A small network was trained on made-up records. Each row is its average activation on records with the value named, seen along a few directions.
Related values have similar rows: they may be neighbours, one step apart, or belong to one group.
(in the rows, 500 means zero)
Strong random noise was added to every row along 7 fixed directions; ignore it. To show where, here is one row again and again, with new noise each time:
[348 676 413 254 248 647 479 342 494 485 826 414 844 174 577 568 332 597
 814 393 315]
[398 472 509 480 425 623 452 484 367 415 487 390 698 338 477 504 408 571
 580 489 379]
[597 407 463 462 493 483 521 496 539 596 476 481 427 523 394 389 496 583
 374 454 570]
[535 485 448 448 378 642 546 475 469 472 539 599 486 456 542 498 447 416
 520 488 519]
[442 495 260 454 437 509 475 438 367 324 514 531 453 454 412 617 526 523
 424 276 877]
[474 420 294 462 481 460 439 574 404 498 434 627 392 452 502 515 603 374
 560 375 680]
[561 491 491 399 447 520 536 436 555 584 591 431 546 455 430 411 426 629
 464 477 435]
[536 280 665 752 560 707 514 544 353 259 181 478 431 600 413 525 458 456
 225 576 590]
[572 461 377 417 462 499 531 541 452 576 510 595 414 503 503 412 513 441
 513 501 494]


Values of H:
h3: [526 552 416 463 307 563 547 591 400 712 528 416 642 545 385 312 412 600
 449 586 537]
h1: [562 567 228 356 427 478 561 445 355 421 587 571 396 543 434 493 490 547
 400 386 729]
h11: [606 379 545 525 397 529 524 590 531 736 379 532 415 473 526 359 579 495
 363 508 569]
h5: [471 513 555 638 499 553 479 465 557 350 482 456 512 552 522 707 556 474
 435 429 518]
h10: [439 554 480 608 674 417 469 601 264 450 374 594 510 580 536 486 525 428
 575 639 453]
h2: [648 517 553 431 316 572 604 517 711 762 556 665 394 556 490 209 415 494
 416 553 560]
h6: [521 507 547 600 419 644 623 522 316 424 379 527 476 628 536 327 358 510
 296 681 580]
h8: [516 424 718 760 471 629 495 480 623 396 362 396 616 522 451 658 516 491
 258 451 672]
h4: [506 577 346 359 346 509 558 535 365 652 622 699 417 461 675 384 530 392
 649 553 573]
h7: [493 519 635 603 638 438 420 533 703 586 479 592 433 598 537 591 683 415
 586 457 556]
h9: [450 501 353 469 573 358 447 742 294 487 397 568 366 511 578 419 565 322
 653 653 366]
The values of H form a ring.
Question: A walk along H starts at h5 and steps to its neighbour h8. Put h1, h10, h2, h9 in the order it reaches them.
Answer: h10, h2, h9, h1
Question: How many steps from neighbour to neighbour lead from h4 to h3, at the fewest?
Answer: 3

Values of B:
b4: [558 541 490 486 653 412 609 400 436 382 516 601 285 724 369 399 481 605
 280 523 719]
b9: [635 620 338 528 477 442 564 525 622 579 571 786 283 735 530 602 638 295
 460 408 890]
b3: [453 432 690 571 520 586 494 527 507 357 350 332 608 423 427 436 313 617
 473 607 182]
b2: [306 415 467 444 443 500 284 519 642 458 466 508 610 140 655 703 595 337
 879 256 381]
b7: [758 519 282 302 241 673 693 499 417 542 686 812 306 561 618 439 490 301
 446 552 460]
b11: [410 639 485 560 778 256 444 597 552 453 537 585 492 616 663 712 678 241
 782 600 295]
b5: [520 553 434 346 509 467 496 357 524 548 709 258 674 375 351 529 443 801
 481 409 280]
b6: [578 670 596 461 427 524 598 404 564 552 673 373 581 612 487 438 441 669
 347 595 484]
b1: [503 654 574 407 442 597 690 425 319 530 596 430 577 505 546 252 291 695
 399 723 359]
b8: [338 418 535 731 711 261 353 530 517 359 319 454 365 504 540 747 714 446
 414 337 889]
b12: [702 228 503 490 411 536 551 503 687 724 423 552 336 542 422 391 569 467
 291 404 664]
b13: [334 661 547 593 530 596 439 474 398 328 514 411 760 452 580 735 452 447
 694 580 383]
b10: [359 295 846 561 563 498 258 438 891 578 430 303 634 305 401 501 418 602
 703 370 409]
The values of B form a line.
Question: A walk along B starts at b9 and steps to its neighbour b13. Put b7, b11, b5, b12 in the order it reaches them.
Answer: b11, b12, b7, b5
Question: Which values are neighbours of b3? Give them in the order they are listed.
Answer: b2, b10

Values of W:
w2: [478 699 470 511 470 450 537 303 604 456 687 516 581 525 469 623 567 649
 346 297 870]
w3: [588 600  98 422 730  80 491 509 385 466 566 442 393 628 289 644 709 634
 321 287 746]
w9: [636 632 324 447 474 450 604 607 512 605 568 608 397 712 467 475 510 379
 535 615 354]
w5: [552 439 722 734 604 691 525 388 640 405 440 504 509 724 441 690 517 450
 354 492 739]
w7: [343 426 411 374 526 455 389 575 244 469 434 297 691 188 583 480 534 612
 725 452 125]
w4: [316 457 809 617 592 485 399 442 562 495 453 432 587 353 702 660 573 472
 659 539 483]
w6: [479 502 300 481 672 434 476 434 330  13 503 755 130 680 452 890 675 312
 484 321 855]
w8: [542 576 538 480 459 543 647 336 688 201 618 472 366 574 649 861 486 322
 403 480 546]
w10: [484 663 487 508 437 467 551 510 652 494 642 597 353 610 665 454 447 377
 529 602 537]
w1: [466 501 698 504 510 601 447 463 618 475 446 382 628 428 346 363 269 649
 505 558 463]
w11: [443 403 370 484 537 410 481 359 435 365 477 473 472 443 326 423 401 692
 339 313 772]
The values of W form a ring.
Question: A walk along W starts at w4 and steps to its neighbour w10. Put w5, w8, w1, w11 in the order it reaches them.
Answer: w1, w11, w8, w5
Question: How many steps from neighbour to neighbour lead from w3 to w2, at the fewest?
Answer: 3
